Each row below is a small network's average activation on inputs in which a field has the value named, seen along a few directions.
Values that are neighbours, or in one group, have similar rows; names and order tell nothing.
Random noise pushes rows far along 3 fixed directions. That doesn't count. These rows show it; they differ only by the noise:
-26 43 -82 -43 711 -137 -258 -843 -107 174 533 -92 -270 -157
39 -30 296 26 -72 312 104 405 -177 206 1 121 102 150
15 -92 115 -1 -247 191 128 462 -48 68 -107 69 201 166
19 44 250 47 312 232 -46 -77 -237 291 223 62 -108 13
-103 44 -92 308 -163 274 36 334 -140 244 -395 -85 -32 -56


Values of L:
l15: -107 -30 -475 84 123 -363 -314 -536 78 -153 -59 -143 -99 -334
l6: 12 151 -314 104 -24 -50 64 -38 155 -61 -136 -197 -24 12
l8: 89 -30 -212 -371 375 -412 -61 -574 230 -312 547 -4 13 207
l5: -100 -182 124 -16 120 -66 -65 -103 -43 38 192 15 104 -55
l7: -15 82 76 222 317 97 -102 -289 -78 161 88 92 -155 -61
l13: 341 391 593 -258 580 261 158 -129 -254 133 537 261 -241 331
l11: 171 -108 314 -315 -237 -1 188 318 39 -145 189 221 168 187
l1: -87 -122 -30 -45 186 -236 -173 -581 -57 -168 223 -71 -81 -197
l14: -64 -211 217 -62 -40 -187 -203 -195 16 0 34 119 86 -213
l2: 387 43 256 -566 -67 -39 347 299 204 -206 476 223 206 525
l3: -104 -194 -88 -57 -269 -275 -143 -78 132 -191 -143 -92 106 -281
l9: -18 171 -139 13 -291 207 291 525 10 -92 -390 -45 14 285
l4: -135 -35 -588 217 -402 -278 12 156 225 -184 -546 -297 59 -133
l10: -142 -175 135 -152 -14 -143 -261 -315 156 2 210 59 17 -352
l12: 192 -15 116 -311 410 -188 -4 -422 100 -231 637 92 -17 235
L is arranged as 5 separate groups.
- Which other values are in the same group as l13? Give them in the order they are listed. => l2, l9
- Which other values are in the same group as l14? Give them in the order they are listed. => l3, l10
- Which other values are in the same group as l8? Give them in the order they are listed. => l6, l12
- Which other values are in the same group as l4? Give them in the order they are listed. => l7, l11
